These are the activations of a small neural network, seen along a few directions. Each row is one input.
Each table varies a few parts of the input and shows all the possible inputs, shuffled.
Descriptions start from the smaller parts, as in this example, which fits no table here: line(6) and (point or ring(11) or (values(3) and ring(5))).
Shared parts are said once, and a part with two or three values counts as separate values.

Other details of the inputs vary at random and push rows far along three fixed directions, the same in every table; ignore that.

A family of inputs:
r1: [ 35  40 -16  13 -38 -22 -80 -77 104  22  12  72 -19]
r2: [-52  20  43  -1 -18  41 -33  -3  32  -1  23 -38  21]
r3: [-53 -11  51  16  18  45   6  36  -6 -41   5 -17  20]
r4: [-47  19  33  11 -20  59 -31  -6  39   3  50  -4  24]
r5: [ 58 -26 -14 -29 -22 -61   9  14 -47 -25 -84  40 -36]
r6: [-50  20 -21  25   8  24 -51 -35  30   9  31  -1  42]
r7: [  8 -16  33  13 -15 -25  23 -36   0 -48 -62  18  20]
r8: [  5   2 -14  12   2 -10 -23 -13 -34  -8   3   7   7]
r9: [ 45  15  -1  18 -14 -10 -59 -52  87   0  46  85 -14]
r10: [ 36  40 -21  13 -41  -9 -77 -80 103  24  28  99 -19]
r11: [-81   4  54  -4   1  45   2  38  -2 -31 -30 -48  21]
r12: [-19   2 -15  29  16  30 -43 -23  47  -1  49   6  36]
r13: [-53 -15  29  11  29  42  10  32  24 -32   5  -6  31]
r14: [-46 -22  40  17  19  41  -3  31 -23 -37   9   3  43]
r15: [  3   1   9 -12 -19   2 -13   3  -8   1  -7   6  -8]
r16: [ 10 -29  15   9  11 -16 -16  11 -32 -53 -43  45  15]
r17: [-10  -6 -25  -7   7  -2   5  15 -53  16   6 -62  -4]
r18: [-61  30  12  28 -16  36 -49 -26  14  15  25 -16  35]
r19: [  1 -27  23 -35  -5  -8  27  31  14 -23 -42  16   2]
r20: [ 35  10 -27  11  13 -20  25   5 -44  29  26 -25 -42]
r21: [ 72  37 -11  10 -46 -36 -37 -60  22  32  25 110 -46]
r22: [-28  19   2  16  -7  59 -26 -20  75  12  67  19  36]
r23: [-50 -27   0   2  28  27 -22  12  11 -39 -12 -23  54]
r24: [ 77  17 -36   0 -12 -56 -45 -55  42  17  11  64 -33]
r25: [-17  -5  -3 -17   7  -7  14  27 -53  14   2 -85  -8]
r26: [ 21 -17  56  -9 -16 -27  39 -21  12 -47 -53 -34   2]
r27: [ 45 -33   0 -47  -9 -52  22  22  -6 -19 -84  35 -29]
r28: [ 11 -38   8 -11  24 -19   4  23  -1 -39 -36   8  14]
r29: [-59   0  33   0  14  54  22  32  36 -25  -2 -12  35]
r30: [ 45   2 -46  -3   4 -28   8  -5 -55  31  23 -29 -33]
r31: [ 24   8 -48  -3  25 -26  26   0 -26  40  12 -33 -28]
r32: [ 38  19 -35  -6   6   5  40   1   9  72  72 -29 -26]
r33: [ -2  -3   9 -11  -8 -25  -7   3  27 -29 -82  33  -8]
r34: [ 14 -35  29  -2   1  -2 -10  20 -11 -54 -26  48   7]
r35: [-28   7   2  32   9  39 -31 -18  37   4  60  34  38]
r36: [ 39   3 -26  -8   1 -31   7  -3 -46  27  22 -40 -31]
r37: [ 75  32 -13  13 -34 -29 -28 -55  18  21  30 105 -36]
r38: [ 14  14 -26 -10  -4 -12  34  13 -65  57  19 -29 -27]
r39: [  6 -15  28 -19 -23 -26 -18  10  -8 -40 -70  17  -6]
r40: [-33  17  29  17 -11  63 -26  -6  38  -5  57   1  30]
r41: [ -2 -37 -10   4  28 -14   7  20 -25 -37 -35  32  29]
r42: [-51  38  17  17 -10  51 -18 -14  76  20  47   5  12]
r43: [  4 -23  15 -10   0  -2   8  12  10 -41 -37  72  26]
r44: [-30  -6 -19 -12  13  23  53  31 -30  37  26 -32  13]
r45: [ 26  36 -59   5  10 -25  14 -22  -7  78  38 -45 -45]
r46: [  7 -15 -17   9  21   6  11  22 -47   6  27 -39   3]
r47: [-64  41  12  13  -4  48 -26 -15  72  19  28 -20  16]
r48: [ 16  12 -67  -8   7 -23  37   3 -49  74  14 -36 -17]
r49: [ 46  54 -19  27  -6 -20  69 -59   3  81  51 -81 -57]
r50: [ 28  41 -44   7  -7 -27   7 -21 -31  65  34 -43 -58]
r51: [  6 -26  10 -22   2 -32 -18   2  15 -42 -66  18   7]
r52: [-26  20  -4  -2  -2   2  25  21 -40  27 -13 -63 -22]
r53: [-43 -23  38   8  19  29 -18  27  -9 -47  -1 -39  37]
r54: [-17 -22   0 -20   1 -10  15  19 -15 -18 -55  26  17]
r55: [ -7 -20  11  -3  -4 -25 -23   6 -34 -47 -65  31  12]
r56: [ 23  20  -8 -10  -9  -6  50  22 -36  48  23 -26 -53]
r57: [ 30  20 -10  -4   2   1  57  22 -37  38  30 -28 -41]
r58: [ 46 -38 -28 -31   6 -59   8   8 -26 -29 -81  36 -16]
r59: [  2 -29 -22  -1  32  15  37  34 -20  15  34 -20  10]
r60: [ 20   2  27 -11 -18   6   5   9   2 -10  10  12  -9]
r61: [  6 -19  44 -28 -20  -6  13  29 -12 -30 -35  12  -7]
r62: [-17 -11 -43   4  36  -1  15  10 -44  17  12 -33  26]
r63: [  -2   -6    3   10    8   13   77  -14  -20   24   16 -107    7]
r64: [-33  20  -4  35  21  34 -32 -18  51   0  43  -5  23]
r65: [  4 -24  14 -26 -13  -5   4  10  28 -36 -44  59   8]
r66: [ 47 -36 -27 -36  -4 -57  19  15 -21 -19 -92  40 -20]
r67: [ 11 -17  17  -4  11   5  26  32 -34   3  34 -26  -5]
r68: [-59  -4  31  11  16  28 -17  21 -17 -44 -24 -40  24]
Description of these inputs: line(4) and (point or (values(2) and ring(8))).
Question: Changing only the line(4) part turns r26 into r63. The same change can be made to r60. Which row results?
Answer: r40
Question: Changing only the line(4) part turns r51 into r58. The same change can be made to r25. Which row results?
Answer: r17
Question: Start at r47 and move only the line(4) part, one step at a time. The first step leads to r27. Which rows follow, in order?
Answer: r10, r54
Question: Change only the ring(8) part in r38. List by row number the other rows that result.
Answer: r8, r14, r16, r18, r21, r37, r55
Question: Change only the values(2) part in r21. List by row number the other rows that result.
Answer: r44
Question: Change only the values(2) part in r61. List by row number the other rows that result.
Answer: r19

A family of inputs:
r69: [ 15  44  -9  13 -19 -14   6 -52  30  50  29 -60 -23]
r70: [ 50 -37  -5 -23  13 -31  62  30 -54 -11 -29 -11 -31]
r71: [ 29  -1  -6  -5  -3 -10   3   3  27  -1 -11  50  -1]
r72: [  3 -16   6 -25   2 -11  47  41 -41  11 -12 -26 -15]
r73: [ 25  17 -52  25  14  -7 -16 -33   1  46  65  -9 -14]
r74: [ 32  14 -31  12   7   0  18 -21   5  45  65  -8 -18]
r75: [ 48 -19   0 -19  -7 -31  39  27 -67  -7 -30 -10 -25]
r76: [-61   1  28   8  -7  32 -25  18   7 -32 -24   2  31]
r77: [-27  26  36  29 -12  35 -36 -29  43   4  57  -3  16]
r78: [-30  10 -21   6   9  22 -24   7   1  40  47 -44   8]
r79: [-44 -12 -11  -6  26  29  20  20 -12   9   9 -21  35]
r80: [-49  -3  29   9  21  20 -39   8   2 -46 -14  -7  38]
r81: [-33  -5  10  -9  12  35  27  35   1  -3  10 -31   8]
r82: [ -8   0  36 -18 -29 -19 -17 -22  51 -46 -86  29 -11]
r83: [  6 -26 -37 -20  22 -12  27  34 -38  13 -18 -18  -3]
r84: [ 27   2  15  12 -20 -29 -32 -18  -5 -40 -52  69  -8]
r85: [ 67   8 -30  18 -18 -45 -39 -64  37   2  10 100 -17]
r86: [-49  -4  42  -7 -12  36 -21  16  13 -35 -16  -2  29]
Question: What do these inputs look like to the network?
Answer: values(2) and (point or ring(8))
Question: Changing only the values(2) part turns r75 into r86. The same change can be made to r70. Which row results?
Answer: r81
